Each row below holds a small network's activations on one input, seen along a few directions.
Each table varies a few parts of the input and shows all the possible inputs, shuffled.
Descriptions start from the smaller parts, as in this example, which fits no table here: line(4) and (point or line(11) or (values(3) and ring(5))).
Shared parts are said once, and a part with two or three values counts as separate values.

Other details of the inputs shift rows strongly along two fixed directions, in all tables alike. That doesn't count.

A family of inputs:
x1: [-83 -44  -7   4  22 -15  22  77 -17 -24  -6  19 -34]
x2: [ 15  52  -9 -15  11  13 -12 -11 -28  15  14   1 -32]
x3: [-55  23 -29  -9  33 -22 -15  44 -35  -4   7  11 -63]
x4: [11  7  4 -3 -2  1  8 -8 11  6 -1 -6 16]
x5: [10  6  6 -3 -1  1  7 -9 12  6  2 -4 17]
x6: [10  6  7 -2 -5  4  3 -4 10  6  2 -7 18]
x7: [-33 -60  14  20  -6   2  24  29  14 -21 -14   6  21]
x8: [ 13   3   6   3  -4  13   7 -16   1   1  -4   0   8]
x9: [ 25  -1   9 -22  -6  -6  -3  -3  13  -1   4  -7  -6]
x10: [ 10  -1  -2  10  -8  -2 -11 -18   0   3  -2  -3   9]
x11: [13 10  4 -6 -4  4  3 -7  6  9  4 -6 16]
x12: [-34 -62   3  27  -5 -15  11  24  17 -21 -17   6  22]
x13: [-36 -62   3  27  -2 -14  12  20  19 -20 -18   6  21]
x14: [ 23  -9  11 -15 -12   7  -4 -10   8  -7  -1   2 -10]
x15: [11  7  4 -3 -3  2  6 -7 12  6  0 -4 17]
x16: [ 15   8   5   1  -3  14   4 -16  -1   3  -1   2   6]
x17: [ 10  -3  -4   8  -6   0 -12 -17  -1   3  -1  -2  11]
x18: [11  6  6 -3 -7  1  6 -6  9  7  2 -5 17]
x19: [ 21 -13  -3  -8 -12  -6 -16 -16  10  -6   0  -4 -10]
x20: [ 14   8   6   1  -2  13   4 -18  -1   3   1   1   6]
x21: [ 11  -2  -4  11  -5  -1 -11 -17   1   4  -3  -2   9]
x22: [ 10  -1  -2  10  -6   1 -13 -16   1   2  -2  -5  10]
x23: [12  5  5 -2 -4  2  6 -5 10  9  1 -5 16]
x24: [-24  58 -21 -27  28 -11 -10  32 -32  10  20   4 -54]
x25: [ -7  50 -13 -18  17   4 -10   8 -36  10  16   5 -47]
x26: [ 16   8   5   2  -5  13   3 -13  -3   1   1   2   7]
x27: [ 10   0  -4  10  -3  -2  -9 -21   2   1  -6  -4   9]
Each input here is: values(3) and (point or line(8)).
Question: Changing only the values(3) part turns x21 into x23. The same change can be made to x3. Which row results?
Answer: x15
Question: Which other rows does x19 become when the values(3) part takes its other values? List them by row number.
Answer: x9, x14
Question: Which other rows does x26 become when the line(8) part takes its other values? List them by row number.
Answer: x1, x2, x7, x8, x16, x20, x25
Question: Which other rows does x7 become when the values(3) part takes its other values? List them by row number.
Answer: x6, x22

A family of inputs:
x28: [  4  38  -1 -24  11  11  -2  12 -20   5  15   2 -31]
x29: [  4  -7   4  14  -3   7  10 -12   7   3  -8   2  22]
x30: [ 14 -15   5   1  -8  -6   3 -11  17  -5  -6  -2  10]
x31: [ 7 -3 11  2 -9  4  9  3 14  4  2 -6 28]
x32: [ 11 -18   3   4  -8  -5  -6 -16  17  -7  -6  -2   9]
x33: [  3 -13  -3  22  -2   4  -2 -20   4  -3 -10  -2  18]
x34: [  5  31  -8 -15   5   4 -12   2 -25   5  12   4 -37]
x35: [  5  35  -9 -24  14  -7  -8   2 -10   7  11  -2 -33]
x36: [ 11 -20   6   8 -15   8  -5 -13   6  -7  -5   2   9]
x37: [  4  -8   2  17  -4   5   9 -14   6   0  -8   1  21]
x38: [-94 -61 -14  15  18 -32   9  83  -6 -27  -8  15 -24]
x39: [ 14 -17  11   2 -12  10   5  -6   7  -2  -3   2  12]
x40: [ 14 -15   6  -2  -7  -4   5  -9  19  -1  -6  -2  12]
x41: [ 13 -17   5   1  -6  -6  -2 -13  16  -6  -7  -2  11]
x42: [  3 -10   1  16  -2   5   4 -16   4  -2  -8   1  22]
x43: [  3  35  -3 -24   8   9  -4   7 -22   7  13   1 -32]
x44: [ 12 -20   3   7  -7  -6  -9 -17  16  -7  -9  -5   7]
x45: [ 12 -22   6  11 -14   7  -8 -14   4  -8  -7  -1   7]
x46: [ -3  42  -8 -18   9  -1  -8  10 -19  15  15  -5 -19]
x47: [ -2  31 -18  -4   9  -7 -27  -1 -23   9  10  -4 -26]
x48: [  5  30  -9 -15   7   3 -16   0 -26   3  11   4 -35]
x49: [ -5  43 -10  -7  18   4  -2  -1 -22  12   9   2 -23]
x50: [ 3  0 12  9  0 11 18 -5 12  1 -5  0 26]
x51: [-92 -57 -11  12  16 -33  18  87  -6 -24  -8  14 -23]
x52: [  2 -12  -2  19  -3   6   1 -19   5  -2  -7   2  19]
x53: [14 -8 10 -8 -4  2 14 -3 23 -3 -3 -5 17]
x54: [  3  37  -8 -28  13  -4  -4   4  -9   8  10  -3 -31]
x55: [ -6  46  -8 -11  17   6   1   1 -21  13   8   1 -21]
x56: [  7  -8   7   6 -10   0   4  -3  10   5   1  -6  25]
x57: [  8 -10   4   7 -11   0   1  -3   9   6  -1  -3  24]
x58: [  7 -13   2  10 -10  -3  -5  -7   6   1  -2  -4  24]
x59: [ 13 -16  13   0 -11  10   8  -6   7  -2  -1   0  13]
Question: What do these inputs look like to the network?
Answer: values(4) and line(8)
Question: Changing only the line(8) part turns x55 into x52. The same change can be made to x54. Which row results?
Answer: x32
Question: A walk changes only the line(8) part. It starts at x47 and steps to x38. List the rest of the walk in order.
Answer: x58, x51, x57, x56, x46, x31
Question: Which other rows does x34 become when the values(4) part takes its other values? List them by row number.
Answer: x30, x37, x51
